Each row below holds a small network's activations on one input, seen along a few directions.
Each table varies a few parts of the input and shows all the possible inputs, shuffled.
Descriptions start from the smaller parts, as in this example, which fits no table here: one of 5 places around a ring, together with either a single point or one of 9 places along a line or (one of 3 separate values, together with one of 6 places along a line).
Shared parts are said once, and a part with two or three values counts as separate values.
In the rows, zero is written as 128.

Other details of the inputs vary at random and push rows far along two fixed directions, the same in every table; ignore that.

A family of inputs:
x1: [106 127 111  76 100 126  99 110 126 162 170 119 102 120 144 140]
x2: [132 127 125 109 110 108 116 131  98 129 157 128  84 153 104 166]
x3: [124 134 166 160 121  75 179 173 122 116  71  74 193 112 204 114]
x4: [102 119 125 164 171 193 121 117 173 109 127 198 133 116 101  66]
x5: [157 115 160 148 127  56 172 168 112 127  25  49 189 115 197 132]
x6: [109 123 136 162 156 157 122 119 148 138 119 154 142 117 117 109]
x7: [118 142 135 125 170 166 130 127 160 110 127 156 132 116 133 104]
x8: [ 80 110 151 178 177 172 122 126 144  90 150 199 113 120 101  72]
x9: [156 138 105  79 112 140 115 125 125 137 139 123 105 150 104 158]
x10: [135 107 132 152 131 109 140 140 123  93 123 127 148 127 132 106]
x11: [116 146 122 110  90 122 129 113 107 142 176 137 120 140 125 164]
x12: [133 115 117 146 197 186 110 124 166  74 131 179 118 108  94  67]
x13: [157 133 115 119  99 107 130 118 105 136 136  93 115 127 131 165]
x14: [113 148 137 111  91 115 121 117 108 145 170 137 108 147 119 161]
x15: [109  77 109 146 173 167  86 117 158  89 148 168 114  94 108  37]
x16: [119 151 115 103 110 139 124 106 124 174 142 130 114 147 114 164]
x17: [117 129 145 155 141 135 141 123 127 137 103 131 152 108 146 116]
x18: [154 132 113 108 104 102 119 128 111 165 118  91 120 142 118 182]
x19: [151 137 104 116  98 117 123 125 100 132 173 116 106 130 109 155]
x20: [145 135 101 103 112 128 114 113 117 156 134 117 105 149  96 161]
x21: [147 112 139 144 143 101 154 164 150 110  50 101 167 127 157 101]
x22: [130 154 120  79 109 150 125 119 132 155 147 134 114 148 122 162]
x23: [124 128 164 167 132  98 170 147 132 117  70  86 180 107 194 113]
x24: [141 130 124 111  95 104 112 123 103 129 164 127  98 150 102 157]
Each input here is: one of 2 separate values, together with either a single point or one of 11 places along a line.
- The inputs of x19 and x3 match in every part but the choice among 2 separate values. If x2 is changed in the same way as x19 into x3, which row does it become? => x8
- Change only the choice among 2 separate values in x6. List by row number the other rows that result. => x18

A family of inputs:
x25: [ 98 154 127 152 135 181 115  84 135 166 162 179 118 122  97 140]
x26: [130 117 109 117 134 157  98 106 125 110 177 165 100 133  81 112]
x27: [156 132 100  74  96  93 120 126 104 164 128  69 112 126 149 174]
x28: [102 127 176 118 141  84 163 178 150 129  49  81 180 127 219 105]
x29: [141 128 116 130 144 162 107 108 124 112 163 166  95 139  67 128]
x30: [129  84 125 179 192 151 132 140 159  85  78 138 169  95 131  41]
x31: [139 122 100 121 136 166 104 103 139 110 161 165  91 134  81 123]
x32: [149 123  95 122 132 171 102 108 139 122 157 163  95 124  77 117]
x33: [149 113 167 141 133  71 169 171 124  96  42  74 179 131 185 112]
x34: [121 164 135  67  90 108 140 135 120 174 117 106 118 161 154 191]
x35: [131 116 112 135 131 155 104 111 119 110 172 173  92 129  79 127]
x36: [165 139 104  76  84  92 123 136 115 160 127  80 123 141 136 175]
x37: [165 149 116  90  98  93 133 133 113 149 118  83 113 158 125 196]
x38: [158 143 128 103  93  82 133 140  93 149 129  92 114 153 124 200]
x39: [128 116  99 112 139 158  92 104 142 112 178 157  86 122  95 110]
x40: [147 132 121  90  83  76 124 139  94 147 142  90 120 147 138 185]
x41: [139 107 166 132 136  62 157 173 126  97  58  65 174 119 199 100]
x42: [146 109 150 136 137  68 161 172 143 102  47  66 185 130 190 108]
x43: [145 136 124 112  71  79 138 132  85 154 135  89 111 152 130 185]
x44: [138 116  94 112 135 163  90 109 142 123 173 156  90 111  91 104]
x45: [ 93 138 118 102 139 176 105 111 149 142 168 181 105 141 101 118]
x46: [ 98 134 169 204 185 159 166 145 157  84  98 167 177 107 143  67]
x47: [ 83 117 166 203 173 166 150 120 163 115  83 166 181  94 156  59]
x48: [175 150 110  90  94  98 129 137 113 160 113  82 118 147 122 190]
x49: [144 118  88 124 142 175 103  99 128 128 152 157  96 119  78 121]
x50: [162 116 145 153 152  84 166 168 129 121  25  60 184 120 173 122]
x51: [133 130 122 102  73  70 125 133  87 154 149  80 106 139 144 174]
x52: [119 111 110 126 134 147  91 112 121 110 188 165  87 117  93 115]
x53: [103 156 126 135 125 178 130 102 128 125 185 183 109 126 105 132]
x54: [116 111 107 147 121 146 103 107 115 121 184 164  98 131  77 113]
x55: [ 72 108 166 193 175 161 138 123 166 115  99 156 177  82 169  47]
x56: [ 77 111 163 197 174 161 143 122 166 117  93 161 188  93 158  52]
x57: [125 171 137  75 100 107 140 138 121 177 113 105 120 165 142 199]
x58: [119 171 135  90  76 100 150 131 103 163 155 100 136 144 164 190]
x59: [ 82 119 166 187 176 156 151 144 159  79 117 160 170  92 169  46]
x60: [128 121 114 161 130 152 112 109 113 124 171 165  92 138  64 128]
- The inputs of x34 and x28 match in every part but one. If x47 is changed in the same way as x34 into x28, which row does it become? => x55
- Describe the family of inputs behind these rows. => one of 4 places along a line, together with either one of 3 separate values or one of 6 places along a line
- Change only the place on the line of 6 in x29. List by row number the other rows that result. => x37, x38, x48, x50, x60
- Change only the choice among 3 separate values in x45. List by row number the other rows that result. => x56, x58

A family of inputs:
x61: [164 161 156  87  47  15 169 157  62 170  90  25 139 167 186 247]
x62: [156 129  75  63  93 124  80 103 104 159 197 111  68 130  94 175]
x63: [152 118 152 123 175 113 157 170 166 105  15  90 174 128 176  99]
x64: [117 100 114 189 191 209 103  94 155 102 136 202 112 101  64  62]
x65: [ 73 196 129  78  83 161 119  87 117 208 211 155  99 136 138 200]
x66: [134  99 163 171 144  65 161 181 120  74  80  84 170 114 180  87]
x67: [153 123  81  61  90 126  80  94 101 157 189 115  63 133  95 175]
x68: [108  84 126 186 176 176 102 113 135  54 178 203  97 104  75  45]
x69: [142 119 168 187 138  83 179 166 122  85  64  96 190 124 168 106]
x70: [142 156 108 105  86 123 111 106  85 154 203 136  76 153  77 203]
x71: [162 156  79  92  84 149 109  89 105 177 176 128  88 141  78 197]
x72: [144 101 158 170 133  71 168 175 121  67  79  86 178 114 180  84]
x73: [132 128 101  87  68 103  97 114  83 140 213 132  65 158  86 178]
x74: [187 172 123  25  79  47 155 170 114 188  56  13 140 168 190 237]
x75: [ 39 144 157 173 174 223 121  87 167 128 171 229 132  97 126  67]
x76: [ 62 185 133  78  70 154 116  86 118 212 206 161 100 150 135 195]
x77: [ 98  97 134 202 171 179 109 112 140  78 166 216 114 125  58  62]
x78: [156  91 136 146 145  85 148 164 143  89  57  72 183 100 184  74]
x79: [111  68 102 162 181 182  79 109 161  81 158 192 107 102  74  29]
x80: [133 105 154 172 146  90 159 161 139 126  33  88 186 125 165 100]
x81: [119 105 108 191 194 207 103 102 159 103 143 198 118  99  62  61]
x82: [152 152  84  41 104 150  93 109 133 174 158 136  73 170  79 189]
x83: [ 74 159 189 158 132 119 188 149 153 141  72 112 214 108 229 106]
x84: [163 124 141 125 167 117 165 172 171 100  22  90 187 126 174  95]
- The inputs of x83 and x75 match in every part but one. If x78 is changed in the same way as x83 into x75, which row does it become? => x67
- Describe the family of inputs behind these rows. => one of 4 places along a line, together with either a single point or one of 5 places around a ring
- List by row number the other rows that have the place on the line of 4 in common with x62. => x65, x66, x70, x74, x81
- Change only the place on the ring of 5 in x77. List by row number the other rows that result. => x73, x79, x80, x82

A family of inputs:
x85: [137 140  81  69 111 162  83  95 131 165 186 148  70 139  82 165]
x86: [129 142 158 160 151 130 164 150 143 110  81 130 166 128 148 116]
x87: [140 115 149 154 146 103 151 160 127  81  99 114 149 123 148 101]
x88: [133 108 132 131 158 124 131 144 153 122  75 106 160 107 161  93]
x89: [126 126 157 164 149 124 154 145 140 119  71 127 161 131 142 112]
x90: [163 144 127  73  62  44 146 155  79 153 119  52 118 163 157 212]
x91: [125 126 139 152 151 135 149 133 148 130  76 113 168 109 160 101]
x92: [146 128  87 101  97 135  90 102  98 140 204 143  61 143  65 167]
x93: [112 101 111 196 172 200 102  89 143  87 178 208 111  99  61  61]
x94: [ 80 138 174 170 132 124 159 138 134 132 111 137 170 115 176 107]
x95: [114 164 155  96  45  49 152 136  74 178 150  67 134 151 186 218]
x96: [131 123 146 170 149 124 150 141 136 126  75 118 169 116 143 109]
x97: [129 112 131 132 151 128 135 137 155 122  80 106 162 101 170  91]
x98: [140 157 105 105 100 150 110  99 103 137 205 160  76 151  69 183]
x99: [136 110 148 176 144 101 148 150 127 102  88 114 157 126 135 107]
x100: [127 112 143 126 158 123 134 148 156 115  71 115 153 122 159  95]
x101: [129 122 140 151 158 130 145 140 146 130  71 113 167 115 151 104]
x102: [136 157  92  61 114 170  94  99 133 152 192 157  74 142  90 169]
x103: [126 142 152 142 159 136 158 149 153 114  77 125 164 127 155 110]
x104: [110 101 123 189 179 196 102 100 144  80 169 218 102 119  50  67]
x105: [123 126 151 145 157 130 148 144 149 122  67 122 159 129 149 107]
x106: [140  96 131 140 148 106 130 150 138 104  89 100 156 109 153  85]
x107: [139  99 136 165 137 102 143 144 122  97  98 102 153 105 153  92]
x108: [136 155  96 107 102 162 103  92 114 169 185 159  78 148  66 182]
x109: [139  98 133 140 147 103 132 155 143 100  88 103 150 119 149  86]
x110: [ 84 167 117  90  94 168 106  84 117 181 215 168  87 136 110 171]
x111: [133 104 139 132 147 107 138 159 143  94  89 113 153 127 152  88]
x112: [106 116 111 189 176 220 107  86 156 107 164 215 117  98  66  66]
x113: [ 96 140 113 104  81 136  97  95  92 147 236 158  72 132 102 162]
x114: [131 146  88  62 111 165  90  98 131 158 186 156  73 147  85 166]
x115: [106 114 109 170 191 219  99  98 169 107 154 213 108 112  61  64]
x116: [137 115 143 131 149 112 143 159 145  89  95 112 153 122 157  91]
x117: [143 138  93 113  97 144  96  89  95 154 201 148  77 139  64 178]
x118: [103 120 121 180 182 217 112 102 159  97 159 227 113 122  56  72]
x119: [ 89 112 159 140 130 105 138 147 137 109 123 119 158 108 184  83]
x120: [122 130 148 143 156 131 153 149 150 119  72 125 164 132 150 107]
x121: [164 140 130  75  62  43 141 150  77 157 115  49 113 160 156 212]
x122: [130 116 154 168 144 105 154 153 127  96  90 123 160 134 138 109]
x123: [170 137 118  81  62  43 137 145  74 165 120  40 120 146 158 210]
x124: [111 167 139  50  60  68 139 136 105 193 135  66 131 141 204 201]
x125: [162 140 123  53  66  52 132 148  95 163 111  48 117 158 165 202]
x126: [142 130  77  79  94 151  84  88 113 151 206 139  72 126  87 154]
- The inputs of x99 and x115 match in every part but one. If x98 is changed in the same way as x99 into x115, which row does it become? => x103
- Describe the family of inputs behind these rows. => one of 6 places around a ring, together with either a single point or one of 6 places along a line
- List by row number the other rows that have the place on the ring of 6 in common with x111. => x106, x109, x116, x119, x125, x126

A family of inputs:
x127: [100 174 128  52  41  70 140 140  97 202 172  78 129 155 185 212]
x128: [106 130 157 133 159 138 140 131 168 153  61 106 174  97 199  92]
x129: [137  99 149 137 163 107 146 155 141 100  45 108 159 143 144  99]
x130: [100 165 145  53  35  66 151 138  95 179 144  78 137 165 197 202]
x131: [133  75 124 152 146 109  97 132 127 110 110 127 119 111 115  87]
x132: [ 75 148 120 184 158 219 102  71 121 138 228 221  89 100  57 118]
x133: [ 72 123 138 130 104 139 118 114 143 151 160 151 148 121 154 102]
x134: [120 172 144  78 136 142 137 128 150 146 125 128 120 129 161 157]
x135: [136  93 140 148 161 103 132 143 149 127  46  99 171 128 146  95]
x136: [123 183 152  94  49  80 159 110  62 195 147  84 117 152 168 247]
x137: [146 100  80 163 167 212  91  80 158 105 168 196 121  92  56  56]
x138: [103 111 100 186 157 217  93  81 161 129 165 223 105 122  36  77]
x139: [151 127  82  69  90 112  75 114  84 166 209 121  42 149  70 191]
x140: [177 163  56  62  79 148  98  95  99 172 208 120  80 136  70 203]
x141: [104 138 164 122 160 140 155 143 160 124  58 116 162 109 197  98]
x142: [112 188  79  38  98 188  82  77 123 211 225 153  48 132  95 211]
x143: [101 162 165 168 136 142 148 115 112 120 154 160 133 125 131 150]
x144: [127 112 101 131 184 207  84 103 156  91 183 222  75 145  30 103]
x145: [134 118 114 124 162 136 112 134 138 132 114 129 123 139  97 118]
x146: [162 105 117 139 126  73 140 161 112 101 104  63 140 110 158 118]
x147: [180 121  99  81  56  41 125 129  84 159 123  31 116 130 160 194]
x148: [155 167 123  77  46  80 153 133  90 188 111  82 113 184 132 231]
x149: [149  96 156 139 148  76 134 177 123  78  86 100 134 134 144 110]
x150: [168 105 139 144 140  82 147 165 124  63 102  85 143 121 152 103]
x151: [157 106 121 155 155 151 145 136 145  77  89 135 162 108 126  73]
x152: [ 78 134 178 145 139 113 159 161 156  91 116 143 182 130 184  77]
x153: [ 93 129 178 201 137 115 161 123 121 143  86 114 185  96 179 117]
x154: [131  73 145 158 163 114 119 152 128  72  92 133 124 120 122  67]
x155: [125 128 147 177 146 112 167 164 145 129  63 113 174 134 142 106]
x156: [160 138  70 117 145 221  86  85 141  93 228 216  73 124  24 119]
x157: [127 129 153 182 160 141 156 154 157  91  87 160 157 145 113  96]
x158: [154  82 134 161 148 100 144 151 125  62  89 101 144 110 150  69]
- The inputs of x139 and x131 match in every part but one. If x155 is changed in the same way as x139 into x131, which row does it become? => x138
- Describe the family of inputs behind these rows. => one of 4 places along a line, together with either one of 3 separate values or one of 5 places around a ring
- Change only the place on the ring of 5 in x144. List by row number the other rows that result. => x149, x150, x156, x157
- A walk changes only the place on the line of 4. It starts at x153 and steps to x132. List the rest of the walk in order. => x136, x143
- Change only the place on the line of 4 in x141. List by row number the other rows that result. => x128, x134, x142

A family of inputs:
x159: [144 146  98  81  86 130 113 110 105 146 183 128  88 145 102 175]
x160: [ 91 157 172 139 121 111 165 144 134 152  94 115 170 135 183 142]
x161: [146 128 152 107  90  44 163 166 110 142  63  46 176 140 200 155]
x162: [135 136 100  80  96 128  97 108 109 163 171 123  77 142 104 174]
x163: [153 133 150 102 113  50 159 174 116 142  57  38 165 135 199 163]
x164: [132 115 149 139 122  88 146 151 121 124  85 100 155 137 153 129]
x165: [132 135 122 127 110 118 124 125 110 133 155 126 111 138 110 154]
x166: [123 117 109 144 161 190  98 100 144  98 174 201  89 128  58  98]
x167: [125 101 134 164 177 162 128 133 161  72 112 164 145 109 118  54]
x168: [125 102 149 154 150 104 151 163 152 101  61 104 176 116 171  75]
x169: [158 147  97  84  98 136 109 101 109 155 165 126  88 142  96 183]
x170: [125 103 135 190 169 147 134 131 145  92 112 148 152 101 124  68]
x171: [141 110 145 162 166 111 154 161 150 104  54  98 180 112 162  87]
x172: [120  96 128 178 178 163 122 127 160  98  99 161 145 105 112  54]
x173: [ 74 143 131 164 161 219 114  84 156 134 175 215 121 106  95  90]
x174: [138 126 113 118 110 126 117 112 115 146 140 122 117 134 113 149]
x175: [148 142 104  77 100 130 102 106 107 147 172 125  78 142 102 181]
x176: [141 125 147 139 126  92 155 157 120 113  86  98 151 137 153 132]
x177: [141 142 105  99 117 136 109 119 120 146 162 137  96 147  91 162]
x178: [ 94 176 132  83  87 138 123 100 111 189 177 134 103 139 142 194]
x179: [155 144 110 100  94 111 130 122 103 149 137 101 112 139 123 177]
x180: [142 140  97  88 112 139 106 117 124 145 169 134  99 137 101 154]
x181: [153 132 155 109 102  47 167 171 103 133  62  42 161 135 202 163]
x182: [ 73 135 160 170 161 169 146 126 165 115 120 174 168 107 157  71]
x183: [117 115 111 140 148 171 101 110 141 120 160 179  98 132  75 102]
x184: [108  90 140 177 178 153 119 127 149  87 115 163 140 105 119  53]
x185: [114 101 137 177 169 148 122 130 140  88 132 156 134 100 119  70]
x186: [138 146  99  91  83 124 109 108 103 151 194 126  91 138 102 175]
- Describe the family of inputs behind these rows. => one of 4 separate values, together with either a single point or one of 6 places around a ring
- The inputs of x184 and x161 match in every part but the choice among 4 separate values. If x181 is changed in the same way as x184 into x161, which row does it become? => x159
- Change only the choice among 4 separate values in x175. List by row number the other rows that result. => x166, x167, x169
- Change only the place on the ring of 6 in x179. List by row number the other rows that result. => x169, x170, x171, x172, x174
- List by row number the other rows that have the choice among 4 separate values in common with x165. => x160, x164, x166, x176, x177, x183
